Each row below holds a small network's activations on one input, seen along a few directions.
In each table, some parts of the input vary, and every possible input appears once, in random order.
A made-up example of a description, with smaller parts first: values(2) and (point or ring(11) or (ring(5) and line(6))).
Shared parts are said once, and a part with two or three values counts as separate values.
In the rows, zero is written as 128.

Other details of the inputs vary at random and push rows far along two fixed directions, the same in every table; ignore that.

A family of inputs:
x1: [103 127 123 166 164 103 170 105 127 154 141 127 136 127]
x2: [ 91 107 105 145 106 134 158  90 112 142 118 133 114 110]
x3: [175 129 144  88  95 157  74 177 153 105 117 132 125 146]
x4: [ 79 143 107 138 134 103 174  96  81 136 145 128 121  98]
x5: [161 128 130 129 154  98 144 166 137 145 175 146 160 132]
x6: [133 123 124 143 140 100 145 154 124 155 162 152 148 114]
x7: [ 75 117 117 163 139 145 164  53 107 141 108 108 111 114]
x8: [180 132 143 112 147 104 118 187 151 135 166 150 161 144]
x9: [177 129 154  87 119 129  66 182 166 106 108 131 141 158]
x10: [ 83 106 123 144 122 121 134  99 113 146 104 126 115 108]
x11: [121 125 151  98  95 189  48 101 155  83  35  85  93 157]
x12: [ 91 118 144 116 103 185  74  69 133 100  41  79  86 136]
x13: [149 136 118 137 130 133 161 131 125 132 153 142 134 124]
x14: [107 127 127 151 135 146 144  88 127 132 115 116 119 129]
x15: [107 109 130 124 108 127 100 122 133 125  93 124 117 126]
x16: [133 118 127 134 144 101 146 134 132 143 142 140 147 130]
x17: [158 158 143  69 103 141  57 176 131  77 110 119 122 147]
x18: [ 77 103 129 131 108 133 115  96 118 133  80 116 107 114]
x19: [125 118 122 142 131 103 139 145 128 147 139 148 141 122]
x20: [160 164 118 118 141  91 149 176 112 120 191 153 154 127]
x21: [105 124 121 165 165 101 167 103 126 152 147 123 136 125]
x22: [137 119 115 133 120 128 149 136 120 142 158 145 133 120]
x23: [215 153 150 106 142 140  84 199 165 111 170 131 153 156]
x24: [106 122 104 158 132 128 193  87 108 146 147 133 123 105]
x25: [113 111 133 128 131 119 128 114 130 134 109 127 130 130]
x26: [146 130 135 101 101 167  97 127 140 101 102 112 110 135]
x27: [126 156 126 107 124 117 121 143 106 111 138 130 126 122]
x28: [146 137 130 154 176  97 159 144 131 153 183 133 152 128]
x29: [186 130 142  84  97 156  70 183 153 104 129 128 127 145]
x30: [161 127 124 139 141  93 138 177 137 146 183 153 157 125]
x31: [132 127 118 125 111 149 134 111 128 116 115 120 114 126]
x32: [115 116 120 152 134 100 154 136 122 155 146 148 139 115]
x33: [113 122 118 161 165  87 196 119 112 173 171 154 154 109]
x34: [175 135 156 100 136 137  60 170 167 100 116 109 133 163]
x35: [117 115 125 120  95 150 114 117 130 123  98 130 111 130]
x36: [176 128 155  86 123 131  66 178 160 109 116 125 138 150]
x37: [ 95 145 105 137 134  97 173 110  87 129 157 136 129 106]
x38: [124 130 127 126 114 155 132 109 123 122 107 122 112 119]
x39: [ 98 123 122 154 132 145 147  75 125 130 111 108 116 126]
x40: [157 129 127 137 143  98 138 179 135 150 176 156 156 125]
x41: [177 138 144  80  90 175  58 160 160  80  84 114 112 154]
x42: [ 48 102 112 148  99 155 154  50  98 146  70 118  90 101]
x43: [111 114 135 129 131 120 130 115 131 136 104 132 130 131]
x44: [ 82 120 112 150 120 149 172  65 102 138 101 122 105 107]
x45: [112 132 121 175 182  92 192 113 117 170 179 140 148 115]
x46: [100 117 136 102  84 187  80  81 128  95  40  90  80 128]
x47: [132 129 126 157 171 100 164 131 128 153 173 131 147 127]
x48: [ 76 141 112 126 123 116 151  94  86 121 124 120 114 106]
x49: [129 132 128 159 171 101 166 131 128 155 170 136 147 127]
x50: [174 138 152  96 114 169  56 153 166  88 105 100 122 161]
x51: [162 128 123 127 118 126 136 163 135 135 164 155 141 130]
x52: [ 96 125 127 152 137 150 147  78 119 136 109 113 116 124]
x53: [165 164 111 119 143  81 151 183 111 120 205 152 159 126]
x54: [203 136 121 123 131 111 139 201 143 136 210 162 162 136]
x55: [ 20 125 114 121  93 147 123  36  83 104  33 100  75 111]
x56: [154 131 161  95 124 151  50 151 165  94  80 103 119 164]
Each input here is: values(2) and line(4) and (point or ring(6)).
- The inputs of x28 and x45 match in every part but the values(2) part. If x36 is changed in the same way as x28 into x45, which row does it become? => x33
- List by row number the other rows that have the values(2) part and the line(4) part in common with x50. => x24, x25, x30, x34, x37, x54
- Which other rows does x50 become when the values(2) part takes its other values? List them by row number. => x14
- Which other rows does x7 become when the line(4) part takes its other values? List them by row number. => x12, x39, x50

A family of inputs:
x57: [125 127 140 116 128 137  92 119 141 107  99 103 120 147]
x58: [145 121 115 148 142 113 166 128 134 143 164 140 145 126]
x59: [140 136 123 158 156 112 149 141 131 147 177 133 146 126]
x60: [125 108 140 119 113 145  97 126 141 129  92 119 116 129]
x61: [142 129 108 134 129 109 170 136 121 136 167 149 144 124]
x62: [171 151 133  88 117 124  90 173 137  90 142 125 137 145]
x63: [131 131 127 156 156 110 143 139 124 150 174 131 141 122]
x64: [119 138 128 111 103 147  95 128 120 103 105 113 110 127]
x65: [138 128 120 134 137 109 169 139 122 150 156 158 148 122]
x66: [139 122 140 114 122 140 105 128 151 114  90 121 123 146]
x67: [ 43 115 121 164 150 115 170  45 105 146  82 110 108 118]
x68: [139 134 114 134 138 100 172 138 124 140 158 156 145 128]
x69: [149 126 132 108 101 145  95 154 135 116 125 131 121 131]
x70: [127 138 140  97 117 134  95 137 125 107  98 124 124 135]
x71: [132 118 120 157 137 124 155 128 126 153 162 139 136 115]
x72: [149 128 127 110  98 151 101 148 139 111 119 130 122 136]
x73: [153 144 122 128 148  91 147 178 115 143 195 151 153 115]
x74: [125 124 152 115 136 137  92 127 145 120  92 114 126 145]
x75: [138 115 145 116 120 146 104 128 150 125  91 125 126 139]
x76: [ 47 121 109 156 121 127 162  64  80 142 110 119  99  92]
x77: [ 71 137 112 163 137 175 193  23  95 134 105 100  93 105]
x78: [176 131 118 152 145 118 157 165 143 149 194 150 157 126]
x79: [124 145 134  97 119 125 100 134 125  98  97 120 120 139]
x80: [124 120 148 117 130 132  83 137 141 125 103 111 120 136]
x81: [128 116 133 106 103 139 100 139 130 123 103 129 118 128]
- Describe the family of inputs behind these rows. => point or (line(4) and ring(6))
- Which other rows does x61 become when the line(4) part takes its other values? List them by row number. => x57, x58, x62
- Start at x76 and move only the line(4) part, one step at a time. The first step leads to x69. Which rows follow, in order? => x71, x63

A family of inputs:
x82: [154 122 139  66 105 135  78 133 137  79 100 113 119 157]
x83: [ 98 120  98 151 116 120 172 101  93 139 172 144 124 115]
x84: [ 87 112 123 191 133 172 158  54 124 154 108 108 105 101]
x85: [145 151 139  70 102 182  98 106 133  78  66 102 102 148]
x86: [108 134 171  97 119 166  52 124 129 111  60  94 100 124]
x87: [ 85 114 133 154 158 162 178  32 122 150  81 102 115 127]
x88: [ 38 109 111 139 117  90 140  89  77 144  98 131 119  95]
x89: [ 91 122 128 158 167  68 157 133 114 166 166 141 152 123]
x90: [ 85 136 113 141 139  84 158 131  78 156 156 144 124  82]
x91: [121 109 111 198 141 133 166 111 137 174 161 131 122 107]
x92: [174 110 150 105 123 140  61 137 192  89  78  96 135 180]
x93: [ 94 134 133 153 177  86 162 118 105 158 171 131 140 129]
x94: [143  93 150 108 114 152  58 117 180  99  43  91 124 159]
x95: [174 118 103 139 118  90 150 197 121 151 220 176 169 113]
x96: [176 197 121 124 169 106 175 182 109 129 220 157 162 128]
x97: [173  94 157  77 116 126  60 170 168 116  93 118 142 151]
x98: [119 152 137 183 185 115 165 113 122 158 164 124 144 107]
x99: [ 97 142 128 181 187  97 162  96 125 144 156 118 138 143]
x100: [144 115 128  83  66 149  54 161 144  89 105 125 115 149]
x101: [157 128 138 142 172  61 135 203 131 166 201 160 177 125]
x102: [ 79 119 120 114 126 145 181  53  81 142 100 125 115 102]
x103: [163 118 139  61  92 139  65 159 137  99  90 120 111 125]
x104: [161  96 150 103  93 152  49 179 162 122 108 124 131 143]
x105: [128 126 114 129 142 116 190 106  92 147 162 142 141  85]
x106: [103 125 155 123 119 143  42 115 165  90  46  88 112 166]
x107: [ 44 137 125 138 125 132 148  66  66 137  93 116 101  77]
x108: [170 130 117  99  65 156  60 177 157  80 111 123 121 147]
x109: [101 148  95 157 143  70 173 140 102 135 170 145 147 110]
x110: [174 144 121  97  71 169  66 179 148  85 117 121  99 135]
x111: [ 36 120 107 137 118  89 143  81  83 134 104 129 117 110]
x112: [207 181 114 117 149  65 122 237 147  98 228 156 180 155]
x113: [218 153 138 120 122 119 161 238 169 158 166 231 176 154]
x114: [ 40 130 113 134 130 103 148  69  75 127 111 119 107 115]
x115: [126 169 143  90 104 167  65 134 122  72  74  99  97 128]
x116: [165 137 132 166 181  68 133 190 158 155 194 148 180 140]
x117: [115 126 117 106  59 169  64 116 144  68  63 103  93 151]
x118: [138 136  90 141 137  96 204 122 112 138 170 139 129 100]
x119: [141 161 155  72 117 150  76 157 113 103 113 124 124 136]
x120: [179 180 109 137 158  71 156 211 117 130 226 157 153 114]
x121: [ 78 142 101 150 105 175 182  59  92 131 116 127  98 109]
x122: [161 112 142 131 101 164  51 148 186  97  95 105 125 171]
x123: [117  98 100 130 131  76 183 121 102 153 156 153 156 101]
x124: [ 73 108 130 153 128 170 165  63 100 167 112 122 106 109]
x125: [138 140 129  78  97 153  85 105 142  56  71  92 100 165]
x126: [ 64  84 120 165 112 146 147  81 108 176 109 122  91  90]
x127: [187 136 135 151 152 130 153 183 133 166 222 155 158 107]
x128: [193 149  97 124 143  70 181 172 142 110 209 152 173 147]
x129: [163 147 120 101  87 164  80 154 146  67 127 116 108 163]
x130: [ 37 151 104 150 129 116 159  50  82 102  96 105  93 125]
x131: [251 137 139 127 174  98 129 223 186 141 215 144 177 148]
x132: [ 48 136 137 143 124 113 183  94 110 163  37 186 118 123]
x133: [158 152 132  94  76 197  67 143 142  76  95 108  94 130]
x134: [157 139 139  83  91 181  85 152 125 107 122 131 118 133]
x135: [177 121 166  83 129 161  79 149 150 114 104 109 127 132]
x136: [ 63 113 109 148  95 165 156  61  81 143 106 125  95  77]
x137: [119 117  89 145 126  85 196 103 114 129 143 134 144 112]
x138: [159 122 144 128 117 174  64 135 174  95 106 102 115 175]
x139: [ 57 121 130 183 155 116 140  73 118 159  93 104 102 106]
x140: [104 138 172  90 126 171  67 115 126 115  62  98 103 142]
x141: [ 65  80 128 141 133 127 158  58 108 167  78 110  96  92]
x142: [123 128 124 180 155 162 180  91 128 166 157 131 133 126]
x143: [188 125 134 124 179  85 166 166 143 146 213 147 170 150]
x144: [ 64  95 119 162 124 143 154  62 108 153 117 117 102 125]
x145: [126 127 124 138 138  98 231 125 133 176  98 210 155 129]
x146: [178 153 137  75 101 171  84 139 144  71  90 105 112 136]
x147: [102 110  97 154 105 123 167 123  91 160 165 150 115  80]
x148: [192 129 160 107 139 170  75 142 175 101  98 100 131 149]
x149: [174 125 110 112 138  65 164 168 127 131 199 160 175 132]
x150: [213 124 131 132 138  99 115 228 168 146 229 163 178 152]
x151: [142 155 173 105 142 173  60 133 155 105  80  95 117 163]
x152: [180 113 117 179 147 108 144 179 166 161 200 153 169 137]
x153: [ 67  81 120 142 136 106 164  60 121 154  93 117 123 123]
x154: [ 74 103 138 131 148 153 174  46 102 159  85 112 111 112]
x155: [172 121 154 104 138 153  74 123 178  87  92  93 125 183]
x156: [ 84 121 133 156 163  91 151 131 103 178 146 134 124  93]
- The inputs of x152 and x94 match in every part but one. If x138 is changed in the same way as x152 into x94, which row does it become? => x155
- The inputs of x111 and x149 match in every part but one. If x156 is changed in the same way as x111 into x149, which row does it become? => x141
- Describe the family of inputs behind these rows. => values(3) and (point or (line(4) and ring(6)))
- Which other rows does x151 become when the values(3) part takes its other values? List them by row number. => x87, x142
- Which other rows does x82 become when the line(4) part takes its other values? List them by row number. => x125, x143, x155
- Which other rows does x106 become when the ring(6) part takes its other values? List them by row number. => x98, x99, x116, x139, x151
- Which other rows does x117 become when the values(3) part takes its other values? List them by row number. => x112, x128
